These are the activations of a small network on made-up records, seen along a few directions, one row for each record.
Records have a field called M. Each example row is followed by its value.
The largest differences between rows may come from other fields.
In the rows, 500 means zero.
Strong random noise was added to every row along 2 fixed directions; ignore it. To show where, here is one row again and again, with new noise each time:
[403 471 554 565 359 604 529 350 548 433 533 448 491 377 486 523 363 430]
[460 524 516 540 474 520 497 466 535 418 502 461 454 479 412 485 452 475]
[501 462 589 528 534 588 547 356 423 488 633 381 556 446 577 565 409 502]
[544 523 539 507 627 496 508 485 435 460 576 410 500 546 474 513 501 537]

[500 428 561 657 411 539 479 580 426 444 627 531 640 446 567 593 523 503]
m2
[608 381 619 570 589 630 580 458 268 594 674 404 704 524 778 686 536 563]
m2
[480 542 495 463 459 551 522 531 559 492 497 548 412 481 483 510 475 462]
m1
[574 484 542 588 476 540 512 535 433 472 577 465 644 500 667 656 520 592]
m3
[532 567 457 318 699 415 561 354 464 544 498 364 448 579 434 384 509 535]
m4
[470 424 574 330 544 630 542 355 394 549 590 395 591 388 617 476 463 504]
m5
[255 569 445 466 129 674 554 307 737 437 261 543 353 325 353 372 369 368]
m5
[563 523 578 448 682 535 537 447 396 605 611 455 554 576 632 553 466 568]
m7
[584 421 550 617 406 480 449 565 489 539 653 570 620 486 697 585 518 598]
m6
[609 580 476 357 910 367 495 640 354 600 481 477 434 740 407 436 618 617]
m7
[440 428 473 458 440 513 533 380 551 595 480 524 436 424 483 471 447 474]
m6
[504 568 453 390 721 483 513 462 442 547 368 438 422 599 390 463 573 545]
m2
[643 504 478 604 543 364 444 803 462 440 472 601 445 687 427 516 592 516]
m8
[542 437 505 646 299 461 462 659 582 465 593 614 564 473 594 554 525 547]
m6
[457 561 507 419 516 530 488 476 543 545 494 507 407 524 468 459 524 530]
m5
[290 523 572 519 267 613 523 299 651 436 475 564 503 301 573 482 324 355]
m7
[349 563 436 476 320 499 511 363 698 414 344 489 327 367 282 431 395 358]
m3
[352 535 460 528 329 456 473 491 639 426 312 621 399 362 344 423 407 362]
m8
[474 412 515 469 450 626 592 305 409 595 555 470 574 382 602 548 303 419]
m8
[644 485 527 343 862 490 561 549 281 625 636 402 488 623 569 548 573 600]
m1
[573 532 496 498 605 417 493 527 493 582 564 492 523 617 493 492 590 576]
m4
[543 533 423 542 561 290 448 771 538 424 462 590 468 627 325 414 700 561]
m4
[642 495 535 495 612 516 485 552 454 557 616 425 600 548 521 588 564 537]
m3
[347 357 552 565 136 722 524 335 522 441 562 590 581 211 675 553 299 381]
m1

Which value of M does each new row have?
[432 583 445 392 483 498 543 356 573 465 368 478 384 436 384 396 342 397]
m8
[496 438 549 510 555 585 562 403 377 587 619 404 570 478 536 588 457 491]
m2
[547 453 553 524 503 521 579 425 469 590 665 442 599 506 616 571 502 525]
m4
[332 618 430 502 266 455 433 635 763 324 348 640 316 450 294 369 544 434]
m5
[378 533 475 318 493 575 654 105 547 524 376 336 474 392 505 444 334 445]
m4
[430 496 539 337 629 607 524 261 484 589 504 313 412 405 640 490 351 439]
m1
[493 607 460 340 672 450 526 464 489 463 421 455 393 582 399 363 453 514]
m7
[440 537 451 430 562 463 535 581 536 509 398 544 383 558 341 425 488 470]
m7
